A small network was trained on invented records. Each row is its activation on one of them, seen along a few directions.
Here are examples, each followed by its value of one field, Semo.
Records without Semo are marked none.
The largest differences between rows may come from other fields.
In the rows, zero is written as 500.
Random noise pushes rows far along 7 fixed directions. That doesn't count. These rows show it; they differ only by the noise:
[520 514 457 491 653 670 349 415 362 496 539 595 523 494 547 617 289 482
 682 372 529 620 543 343 561 486 472 419 539 536 501]
[583 105 695 429 487 589 345 693 501 495 408 514 301 436 735 420 485 229
 634 620 645 527 422 581 619 637 594 505 620 659 484]
[547 316 572 428 368 488 452 551 466 624 509 388 372 530 547 324 532 347
 513 633 494 497 515 758 529 571 654 519 574 571 644]
[653 273 679 465 411 524 501 425 457 692 532 358 403 486 592 273 541 400
 528 570 475 427 498 714 461 594 688 541 536 627 712]
[681 302 555 394 519 569 354 378 441 580 512 472 451 442 569 356 321 428
 622 405 466 538 538 498 526 573 652 394 460 508 609]
[479 498 367 473 303 452 403 456 476 472 425 283 380 527 630 434 415 254
 747 341 528 432 667 407 430 586 401 121 289 540 306]
[509 417 608 570 480 628 465 430 434 611 486 316 425 507 740 503 480 302
 765 400 588 407 551 419 453 579 427 371 471 735 443]
[361 623 300 561 438 552 318 497 264 502 524 483 403 637 524 634 366 279
 712 483 506 530 663 573 446 521 383 297 545 542 507]
[488 690 349 474 426 451 553 381 400 550 601 490 542 574 304 437 488 627
 413 510 393 572 593 615 461 430 565 484 481 414 633]

[405 665 333 472 445 432 449 438 474 542 513 404 535 606 393 530 465 485
 495 490 440 547 580 569 515 442 492 442 496 415 490] | t5
[380 620 510 669 504 573 500 541 287 504 516 536 429 623 528 683 632 402
 563 649 593 495 517 615 422 496 401 575 674 690 547] | t1
[597 350 709 623 667 577 480 420 467 567 518 614 525 433 609 537 497 521
 494 488 514 384 403 496 433 533 502 665 602 580 625] | t6
[519 366 711 518 477 441 631 598 622 606 550 498 526 444 473 368 671 589
 280 656 440 384 370 727 472 498 589 804 598 503 693] | t4
[552 178 590 528 464 499 290 613 380 543 489 622 317 492 621 420 402 248
 539 626 482 403 491 785 438 629 577 521 646 513 717] | t8
[344 402 660 424 602 614 517 738 722 579 490 412 574 463 618 587 553 469
 505 565 589 548 359 471 731 444 477 737 656 582 401] | t7
[432 568 522 625 572 531 522 501 521 416 439 512 528 482 618 681 542 459
 599 414 587 409 482 290 443 509 301 445 459 574 305] | t9
[446 398 592 373 553 628 391 567 592 622 477 312 512 509 621 505 442 388
 644 485 587 628 458 461 725 473 559 567 594 618 412] | t1
[459 537 364 462 460 511 312 412 373 567 544 429 477 561 477 493 309 378
 638 419 424 524 633 579 474 509 504 351 487 449 582] | t2
[592 531 508 620 385 418 540 328 355 575 542 444 460 526 479 429 561 458
 493 499 386 279 597 669 209 588 514 412 413 517 708] | t7
[489 480 652 512 726 739 462 484 439 561 525 500 563 481 617 662 467 507
 655 491 619 608 427 358 623 485 490 618 648 699 496] | t3
[651 419 502 552 588 460 528 573 419 217 430 904 432 421 436 579 569 599
 352 615 561 544 414 421 450 556 521 506 521 427 478] | t9
[445 558 443 467 507 570 423 524 348 534 534 486 456 588 448 563 492 432
 560 624 530 628 541 632 564 502 557 518 632 572 584] | t3
[708 339 612 463 603 591 436 284 572 516 418 385 533 370 721 456 346 447
 729 209 536 415 513 159 470 596 499 266 288 560 358] | t9
[541 622 237 353 446 372 445 335 543 489 533 488 592 511 304 385 300 630
 421 342 335 581 615 470 519 438 584 321 332 210 514] | t6
[507 525 435 508 399 455 473 539 370 425 470 544 387 566 446 497 575 435
 484 625 546 564 539 616 472 525 536 458 540 538 511] | t1
[490 546 461 518 455 437 452 514 382 450 500 537 453 549 406 524 556 467
 459 620 490 524 525 650 441 518 524 523 558 492 587] | t3
[491 403 551 317 463 399 638 632 848 459 475 463 591 371 442 314 544 686
 296 474 490 566 387 413 688 417 575 614 412 348 352] | t8
[673 172 479 325 533 407 224 575 615 335 369 662 420 357 540 384 260 393
 508 413 480 550 466 423 598 588 600 354 408 269 416] | t6
[309 528 412 465 495 498 359 681 467 486 518 537 471 576 443 589 453 400
 497 618 517 605 505 657 614 449 462 589 668 459 510] | t2
[463 350 480 244 449 548 380 558 743 587 385 161 489 493 672 399 375 309
 707 372 589 631 516 343 793 510 572 315 412 527 217] | t5
[539 306 753 605 323 440 588 491 537 654 467 232 377 485 698 319 713 305
 554 568 542 235 483 685 336 621 498 538 477 727 556] | t2
[534 557 535 461 363 429 620 368 684 660 525 190 581 470 548 346 530 532
 527 330 427 346 555 428 457 482 505 450 313 494 418] | none
[283 927 294 685 515 491 612 333 396 540 631 485 658 606 368 674 474 658
 500 354 398 422 625 428 333 360 260 465 446 447 507] | t8
[625 319 595 550 599 565 336 505 467 404 439 650 449 387 671 589 366 388
 647 385 562 418 472 319 458 587 435 441 482 523 412] | none
[520 356 687 584 440 498 686 656 680 345 377 478 429 359 740 496 694 438
 550 457 672 335 414 249 450 585 339 431 360 666 200] | t4
[456 319 556 320 692 617 308 645 685 504 505 576 607 380 557 544 255 509
 542 394 493 626 409 365 755 449 531 603 573 379 446] | t4
[671 390 578 436 462 436 480 331 470 698 551 408 500 520 412 287 504 538
 387 569 363 471 493 762 458 529 746 603 535 451 791] | t5
[487 536 492 465 701 669 438 538 399 539 593 698 574 522 422 644 387 595
 479 569 475 665 455 529 629 438 579 663 697 478 668] | t7
[530 685 633 698 399 389 857 397 603 519 527 399 579 465 489 464 814 699
 350 474 499 252 460 417 282 464 381 628 369 593 429] | none

Which value of Semo does each new row have?
[376 628 343 442 458 581 377 500 434 521 479 337 467 607 546 591 393 349
 726 423 566 634 614 414 607 472 437 315 485 573 344] | t1
[591 276 858 519 564 550 721 520 693 663 503 410 537 408 633 357 726 603
 363 608 575 412 302 553 573 504 621 816 608 675 563] | t6
[603 357 627 537 747 659 393 474 383 506 518 736 513 457 554 627 415 520
 524 555 535 556 402 482 543 531 570 639 681 547 645] | t9
[561 383 782 629 589 532 721 622 628 273 390 641 487 328 656 557 758 618
 442 520 734 442 307 201 481 522 358 636 474 697 239] | t2
[639 407 488 345 284 308 662 551 728 380 408 411 458 390 457 253 628 560
 360 488 479 458 500 443 496 555 603 351 244 384 342] | t7
[504 442 449 362 339 325 588 609 711 411 463 462 510 419 409 314 542 573
 324 503 440 478 491 528 521 495 555 460 352 321 427] | t4
[589 589 632 696 546 562 628 233 341 620 593 460 558 497 533 493 565 605
 532 413 468 339 525 482 262 513 456 551 474 657 677] | t2
[712 282 444 452 553 460 261 503 345 289 389 795 355 448 486 502 352 401
 516 537 522 586 490 494 472 619 598 351 501 385 532] | t5
[205 648 529 585 579 650 626 793 476 497 563 592 498 611 500 732 690 520
 456 754 669 659 403 576 701 374 385 797 820 688 432] | t2
[415 424 626 578 505 508 536 687 518 484 432 514 415 547 583 581 699 396
 461 714 630 495 384 609 558 519 460 676 678 646 447] | t5
